A small network was trained on made-up records. Each row is its average activation on records with the value named, seen along a few directions.
Values that are neighbours, or in one group, have similar rows; names and order tell nothing.
In the rows, 500 means zero.
Random noise pushes rows far along 13 fixed directions. That doesn't count. These rows show it; they differ only by the noise:
[796 655 558 371 429 691 599 341 596 442 416 582 495 351 288 630 484 462
 372 460 604 383 707 490]
[403 598 588 514 454 437 776 615 701 522 397 487 530 696 685 532 515 293
 454 491 504 548 471 475]
[430 507 197 278 691 399 311 286 436 583 694 632 623 509 467 715 416 819
 498 474 639 499 563 422]
[557 691 454 587 614 607 128 678 832 647 550 320 397 137 580 419 545 677
 946 367 467 683 514 661]
[469 478 596 505 318 627 698 478 202 569 534 644 472 493 480 436 536 346
 671 431 494 511 412 439]
[612 583 560 409 453 860 275 299 453 728 491 618 541 214 274 548 712 682
 636 366 621 411 722 570]
[546 372 532 366 301 799 527 482 313 568 473 428 489 338 354 419 183 345
 332 429 358 281 674 612]
[474 452 478 433 442 465 529 428 414 301 512 487 375 594 467 727 176 333
 625 426 420 305 384 327]
[464 586 664 506 423 562 575 563 712 266 485 348 357 544 537 368 604 630
 616 592 335 667 498 448]
[345 488 389 440 658 534 458 385 410 561 647 602 626 405 432 435 703 676
 639 428 585 388 603 487]
[581 582 241 401 379 265 779 351 180 422 749 663 437 365 449 537 460 665
 584 642 535 816 295 272]
[557 416 285 487 681 227 349 543 505 306 629 255 431 178 390 507 471 660
 650 655 325 535 485 385]
[478 524 274 436 324 360 451 368 328 574 541 561 370 390 495 542 507 753
 547 582 486 764 334 414]
[482 912 562 532 639 592 631 427 637 492 896 595 639 451 487 463 569 565
 645 427 691 544 480 526]
[369 363 430 196 466 575 918 407 605 582 292 642 684 663 552 588 626 525
 244 513 547 454 846 376]


Values of Milu:
b5: [645 351 661 486 623 635 168 602 461 632 537 479 609 673 569 459 430 625
 487 542 492 699 619 653]
b2: [432 255 490 361 414 519 521 568 393 498 468 358 543 552 475 395 447 664
 201 679 289 669 672 531]
b6: [462 594 717 687 446 479 450 520 688 744 437 389 558 496 561 616 777 436
 569 612 517 573 434 467]
b9: [739 419 723 396 822 721 406 690 522 546 638 474 753 398 442 274 773 665
 455 634 523 707 795 595]
b3: [369 471 457 528 621 592 442 651 905 457 457 400 514 626 743 389 248 586
 364 396 491 508 618 666]
b12: [394 389 525 618 654 525 384 601 531 379 543 404 530 538 511 314 448 516
 525 448 402 344 590 625]
b10: [484 614 608 705 653 252 106 469 663 410 535 253 454 489 406 714 668 503
 533 640 491 402 274 424]
b4: [374 551 441 646 524 412 575 594 557 416 577 527 454 664 685 367 288 356
 487 414 563 410 288 549]
b11: [549 662 726 684 475 526 599 440 809 214 275 583 355 638 460 426 968 629
 471 532 620 550 472 467]
b7: [647 311 333 214 386 334 705 549 794 464  66 468 398 553 626 700 615 687
 393 678 390 843 701 302]
b8: [403 663 310 632 221 325 724 576 794 557 397 274 329 277 640 583 252 321
 466 552 397 553 353 501]
b1: [351 389 675 670 470 597 631 736 460 428 537 341 472 435 532 196 564 364
 631 492 278 527 453 559]
Each value of Milu is a pair of two hidden parts, and every pair occurs once (4 first parts, 3 second parts).
Question: Changing only the second part turns b8 into b6. b12 has the same second part as b8; what does that change turn b12 into?
Answer: b5
Question: Changing only the second part turns b9 into b7. b11 has the same second part as b9; what does that change turn b11 into?
Answer: b2

Values of Zagu:
u2: [538 412 522 421 479 626 644 600 626 393 386 455 435 369 484 391 560 545
 499 492 435 551 681 465]
u9: [373 451 617 568 560 473 191 490 495 477 354 559 502 894 545 419 692 589
 358 507 518 492 372 630]
u4: [588 608 412 511 536 308 313 345 502 225 528 516 355 629 439 521 502 711
 400 626 540 450 318 458]
u8: [528 290 385 361 385 481 286 461 420 410 369 331 353 450 403 643 185 583
 280 575 314 472 488 468]
u6: [479 351 632 723 538 276 377 396 405 353 454 326 415 306 328 659 804 481
 648 676 374 394 389 251]
u5: [613 546 368 218 530 694 670 410 465 397 710 540 591 326 380 453 267 663
 410 480 491 483 834 520]
u7: [468 243 233 474 459 420 531 431 402 488 291 574 480 514 475 559 221 375
 339 407 495 205 573 523]
u1: [693 567 445 449 651 339 333 517 524 334 584 567 432 695 583 459 452 660
 557 550 598 676 361 495]
u3: [679 302 602 405 382 603 534 602 283 562 299 571 468 657 515 507 363 309
 528 426 407 526 570 554]
The values of Zagu form 4 separate groups.
Question: Which other values are in the same group as u7? Give them in the order they are listed.
Answer: u6
Question: Which other values are in the same group as u2? Give them in the order they are listed.
Answer: u9, u8
Question: Which other values are in the same group as u4? Give them in the order they are listed.
Answer: u1
